Each row below holds a small network's activations on one record, seen along a few directions.
Here are examples, each followed by its value of one field, Fufar.
Records without Fufar are marked absent.
Other fields move the rows too, some of them a lot.
In the rows, zero is written as 500.
Strong random noise was added to every row along 11 fixed directions; ignore it. To show where, here is one row again and again, with new noise each time:
760	485	910	499	555	423	431	444	640	500	539	397	554	451	629	606	468	407	341	473	562	537	408	306	512	528	569	368	506
576	294	681	521	368	234	516	306	456	613	538	532	499	189	556	412	530	560	360	424	406	322	580	553	565	466	552	506	557
490	563	571	525	500	420	659	620	627	730	602	649	492	726	565	605	438	507	359	457	707	572	544	443	537	562	382	488	426
759	607	590	404	497	670	570	791	575	358	489	509	536	656	468	555	459	312	544	603	726	613	308	489	404	552	434	350	430
609	365	762	532	418	519	567	668	670	737	542	378	616	523	584	501	493	439	481	516	529	628	450	390	529	506	515	464	483
354	232	535	529	341	570	576	676	591	965	473	483	678	383	547	471	518	390	519	478	483	573	475	676	642	526	500	631	424
214	600	363	431	484	472	223	692	442	668	433	627	712	508	419	740	194	448	729	346	477	514	551	547	404	521	490	540	361
504	377	461	316	204	683	561	947	423	580	524	409	529	547	503	309	187	670	768	566	526	500	404	414	207	417	598	537	278
469	539	327	707	677	609	374	154	393	526	442	587	370	333	757	638	509	482	489	471	362	311	428	513	611	609	615	589	490
424	373	568	429	594	352	381	384	496	483	505	480	626	367	386	461	657	421	334	398	516	450	556	602	614	444	458	541	548
444	513	459	542	603	742	462	544	564	624	440	225	543	620	715	484	708	448	435	545	588	611	417	312	631	473	553	525	452
522	283	683	346	465	536	861	605	679	799	551	651	349	587	494	484	151	649	285	559	514	563	398	674	511	614	497	621	182
599	501	524	273	361	632	410	756	415	459	392	658	600	337	430	610	186	296	626	506	623	445	275	746	355	580	546	454	278

239	248	552	522	527	446	459	705	668	803	533	335	750	595	345	413	612	534	611	440	320	706	640	475	594	385	411	631	573 -> absent
717	640	692	710	513	474	452	441	598	430	573	671	512	487	493	759	264	368	669	501	417	544	453	449	372	665	535	378	609 -> b5
461	654	364	295	296	391	645	346	270	414	472	605	216	437	615	393	340	771	276	499	681	271	563	528	417	484	578	489	304 -> b7
544	164	617	318	253	496	755	756	550	687	491	586	507	356	334	347	229	563	569	573	370	517	421	794	423	504	508	585	328 -> b3
350	528	312	640	354	575	585	911	542	796	626	695	633	767	502	558	414	455	781	462	624	596	555	478	402	523	362	568	509 -> b3
642	738	450	460	292	639	654	653	481	527	391	635	460	516	577	652	421	281	509	602	770	554	370	661	494	644	478	348	410 -> b4
486	422	393	615	614	480	583	481	508	509	671	803	468	584	408	491	503	471	479	448	562	411	510	643	486	571	375	624	541 -> b2
682	187	574	507	367	632	788	629	548	616	594	650	399	405	474	328	332	535	543	611	431	442	341	713	422	579	523	614	395 -> b2
523	484	573	475	469	465	562	513	547	604	485	366	491	546	602	452	608	545	362	509	562	537	532	391	584	453	490	461	473 -> b6
338	315	496	449	647	421	441	204	466	415	547	438	530	355	369	307	811	490	224	429	513	425	574	654	671	429	499	662	607 -> absent
317	348	431	576	486	497	591	437	482	765	646	548	338	596	675	399	272	870	479	438	368	388	586	333	427	480	591	715	348 -> b6
448	460	619	239	546	348	501	490	484	470	567	547	453	575	457	425	398	649	212	402	669	423	535	474	468	428	472	545	329 -> b7
436	400	288	685	600	700	470	224	393	407	553	535	404	365	529	396	587	505	528	524	392	356	448	607	516	564	608	674	556 -> b1
331	297	803	560	407	205	227	477	560	911	595	723	768	247	514	746	138	439	567	219	339	417	588	546	471	547	578	612	476 -> b5
352	614	290	369	386	623	649	640	406	471	599	481	393	757	512	320	478	679	394	519	824	485	542	406	373	447	497	565	347 -> b1
664	586	605	663	824	649	376	391	603	364	595	745	409	626	558	801	159	430	609	478	366	487	311	430	372	688	551	534	452 -> b4

Here are new rows. What is Fufar for each?
247	299	370	285	297	397	821	871	583	853	455	761	589	561	164	468	291	508	530	508	501	629	584	981	549	526	285	621	304 -> b3
481	444	664	760	693	621	252	437	669	517	596	360	680	546	449	629	441	421	716	457	259	657	492	299	438	553	590	544	645 -> b6
437	686	325	589	522	496	580	438	465	488	551	879	420	568	424	700	324	412	523	470	617	453	509	716	460	675	424	526	474 -> b3
448	485	556	354	504	335	587	465	540	550	443	385	538	527	478	423	799	462	180	473	666	547	595	543	717	402	389	454	519 -> b4
381	261	607	474	408	468	527	587	553	753	578	446	556	486	532	395	390	637	499	441	400	505	540	450	478	436	558	639	430 -> b4
653	672	481	786	403	375	380	623	468	489	641	617	622	587	591	599	624	382	737	427	598	457	605	265	398	491	394	349	763 -> b6
299	606	279	170	336	239	675	630	391	492	353	536	431	564	266	412	443	711	378	502	571	498	716	686	521	388	331	428	330 -> b6
602	629	421	598	584	525	500	620	509	387	613	628	544	694	482	540	652	359	524	485	727	506	485	439	467	520	354	440	607 -> b2
